A small network was shown many inputs. Here are its activations along a few directions, one row for each input.
In each table, some parts of the input vary, and every possible input appears once, in random order.
Descriptions start from the smaller parts, as in this example, which fits no table here: line(6) and (point or ring(11) or (values(3) and ring(8))).
Shared parts are said once, and a part with two or three values counts as separate values.
In the rows, zero is written as 128.

Other details of the inputs shift rows strongly along two fixed directions, in all tables alike. That doesn't count.

Rows:
x1: [126 129 134 129 125 137 127 124 132 126 134 131 128]
x2: [126 125 126 131 135 125 129 128 132 127 128 128 132]
x3: [115 160 147 116 119 123 157 147 116 153 117 146 117]
x4: [127 127 126 129 132 127 129 128 134 127 129 124 132]
x5: [130 124 127 123 125 127 123 127 125 128 127 124 132]
x6: [130 124 128 124 129 129 127 127 124 128 129 121 131]
x7: [121 129 131 130 125 135 128 125 132 125 135 129 129]
x8: [131 127 129 129 135 127 126 121 127 128 125 126 131]
x9: [125 127 129 124 126 135 128 127 128 123 136 133 127]
x10: [131 126 127 125 133 129 127 131 131 127 129 124 132]
x11: [133 125 125 130 126 128 127 127 131 129 127 131 132]
x12: [132 127 129 128 132 129 128 127 134 128 127 125 131]
x13: [130 122 127 125 126 128 125 132 130 127 128 128 132]
x14: [119 158 141 116 129 112 155 145 111 155 109 140 119]
x15: [125 127 126 130 134 125 127 123 126 127 127 124 132]
x16: [127 123 126 128 125 125 127 129 132 128 127 127 132]
x17: [132 124 126 132 131 129 128 126 130 128 125 131 132]
x18: [131 126 132 128 126 127 128 126 130 119 133 134 126]
x19: [132 123 128 127 125 128 126 127 133 128 126 128 131]
x20: [130 125 131 126 126 127 127 131 127 119 135 133 128]
x21: [122 157 143 117 121 114 159 141 114 157 109 137 116]
x22: [124 128 132 133 125 133 128 129 130 121 132 128 129]
x23: [127 127 123 129 126 125 125 123 126 129 128 125 134]
x24: [126 126 130 129 125 125 129 127 130 119 135 133 128]
x25: [131 124 124 129 132 129 126 131 127 127 127 130 133]
x26: [130 126 125 128 132 128 124 126 122 128 126 126 133]
x27: [133 127 125 128 126 128 125 122 126 130 126 127 132]
x28: [131 125 128 131 135 128 128 126 132 127 126 129 130]
x29: [126 125 127 128 128 127 129 124 126 128 129 121 131]
x30: [127 122 126 129 128 127 131 128 131 128 130 124 131]
x31: [132 129 129 127 132 128 126 122 129 128 126 122 131]
x32: [126 127 124 131 130 126 126 123 124 128 126 126 133]
x33: [127 124 123 133 131 126 128 128 129 128 127 129 133]
x34: [126 125 127 127 124 125 125 124 127 128 127 123 132]
x35: [131 126 124 125 127 128 123 126 123 129 128 126 133]
x36: [121 128 128 127 125 133 129 123 131 123 136 132 127]
x37: [130 124 126 128 136 128 127 131 129 126 128 129 132]
x38: [125 139 103 152 126 125  83 152 129 136 132 115  35]
x39: [131 125 129 126 125 127 124 122 128 129 125 125 131]
x40: [132 127 126 130 131 128 125 121 125 129 124 127 132]
x41: [128 127 133 129 126 135 127 132 128 121 132 129 129]
x42: [128 125 122 130 126 126 127 128 131 129 129 129 133]
x43: [130 128 128 124 133 128 125 126 126 128 128 121 132]
x44: [129 129 130 129 125 133 129 127 130 117 129 133 127]
x45: [126 129 127 128 131 126 127 123 129 128 128 120 132]
x46: [126 128 130 126 125 135 129 122 131 124 134 134 126]
x47: [129 128 135 132 125 135 128 128 131 121 130 130 128]
x48: [132 122 129 128 128 130 131 127 132 128 128 125 129]
x49: [124 128 127 130 124 131 129 128 130 117 130 131 128]
x50: [131 122 127 126 129 130 130 132 129 127 130 125 130]
x51: [132 124 123 127 127 128 126 131 128 128 129 130 133]
Description of these inputs: values(3) and (ring(5) or (values(2) and ring(6))).
The inputs of x27 and x23 match in every part but the values(3) part. If x1 is changed in the same way as x27 into x23, which row does it become?
Answer: x7
The inputs of x31 and x45 match in every part but the values(3) part. If x46 is changed in the same way as x31 into x45, which row does it become?
Answer: x36
Change only the values(2) part in x42. List by row number the other rows that result.
Answer: x23
Change only the values(3) part in x5. List by row number the other rows that result.
Answer: x34, x39
